A small network was shown many inputs. Here are its activations along a few directions, one row for each input.
Each table varies a few parts of the input and shows all the possible inputs, shuffled.
A made-up example of a description, with smaller parts first: ring(5) and (point or ring(9) or (values(3) and line(4))).
Shared parts are said once, and a part with two or three values counts as separate values.

Table:
x1: [-57   5  17  39  31 -45  13  58  44  12 -12  -7  -3]
x2: [ 51   3  -9 -35 -16  32 -21 -59 -24  -7  14  -8  -2]
x3: [ 15 -13  21  -6 -61  62 -67   8 -28  15  37  15  40]
x4: [  2   2  29 -19  34  33 -52  20  50  38  40 -49  46]
x5: [  6  -2  24   8 -76  64 -53  -2 -28  22  30  -5  28]
x6: [  4   4 -23  17 -16 -41  49 -14 -33 -34 -40  27 -49]
x7: [ -8  -4 -25 -10  54 -59  59  -2  11 -29 -31  23 -27]
x8: [-40  -9   2  54 -70  -7  11  50 -33 -13 -10  45 -16]
x9: [  1  -6 -33   5  -9 -38  43  -9 -31 -41 -29  46 -42]
x10: [-51  -2  13  28  44 -40  17  65  44   0 -14  11  11]
x11: [ -5   2  28 -18  28  31 -42  17  52  37  27 -45  47]
x12: [-29 -17   1  41 -51  -6  -1  60 -33 -23  -1  69  -2]
x13: [ 11  -7  21  -2 -61  67 -50   6 -29  13  29  14  42]
x14: [  5  -5 -30  -2  -4 -33  56  -3 -31 -52 -25  45 -31]
x15: [-58   8  11  48  32 -39  21  54  42  20 -25 -13  -2]
x16: [-37  -6   6  63 -67 -11   7  47 -33  -7 -25  45 -18]
x17: [-55   1  10  36  42 -39   9  60  42   9 -14   4   2]
x18: [ 12  -8 -28  -3  -1 -37  41   0 -31 -50 -15  50 -35]
x19: [ 35  11  -3 -41  32  12  -2 -60  16  18  14 -51   1]
x20: [ 34  11  -5 -36  31  11  -3 -64  14  26  -2 -59   0]
x21: [-38 -17  -3  40 -57  -2  12  56 -34 -23 -13  62  -1]
x22: [ 42   4  -2 -52  47  11  -6 -52  17   6  11 -31  13]
x23: [ -1  -4 -24 -11  59 -57  49   2   9 -28 -18  19 -29]
x24: [-10  11  33  -5  19  29 -44   8  51  48  30 -61  37]
x25: [ -6   7  27  -9  29  34 -50  12  49  44  28 -54  38]
x26: [ 50   6  -1 -34 -28  26 -16 -61 -24  -4  15 -20  -8]
x27: [-49  -5   6  26  46 -35  14  67  42   4  -1   8  12]
x28: [ 54  -4 -14 -48 -14  34 -18 -52 -25 -10  25  -6   8]
x29: [ 45   2  -7 -55  49  17 -11 -49  15   8  24 -39  14]
x30: [-39 -11  -4  49 -56   1   6  52 -36 -17 -12  57  -9]
x31: [ 50  11  -5 -26 -26  32 -11 -65 -27   2   3 -31  -7]
x32: [ 52  -3  -8 -45 -16  29 -13 -55 -22 -12  12   1   7]
x33: [  7  -4  17   6 -63  69 -58   0 -30  21  28   7  34]
x34: [  2   0 -24  10 -17 -42  50 -11 -31 -39 -26  37 -47]
x35: [ -6  14  38   3  21  25 -50   5  50  53  15 -65  32]
x36: [ 37   7  -9 -45  44  18  -9 -57  14  14  12 -44   6]
x37: [-11   6 -19   3  43 -62  58  -9  11 -19 -28   7 -41]
x38: [  7   2  26  15 -74  64 -54  -5 -32  29  16 -15  26]
x39: [ -9   2 -27   1  55 -56  53  -7  10 -21 -29  18 -36]
x40: [-11   9 -24   9  44 -56  63 -13   7 -12 -41  -4 -40]
- What do these inputs look like to the network? => values(2) and line(4) and line(5)
- The inputs of x14 and x9 match in every part but the line(5) part. If x7 is changed in the same way as x14 into x9, which row does it become? => x39
- The inputs of x16 and x30 match in every part but the line(5) part. If x15 is changed in the same way as x16 into x30, which row does it become? => x17
- Which other rows does x29 become when the values(2) part takes its other values? List them by row number. => x23
- Start at x4 and move only the line(5) part, one step at a time. The first step leads to x11. Which rows follow, in order? => x25, x24, x35
- Which other rows does x6 become when the values(2) part takes its other values? List them by row number. => x31
- Start at x20 and move only the line(5) part, one step at a time. The first step leads to x19. Which rows follow, in order? => x36, x22, x29
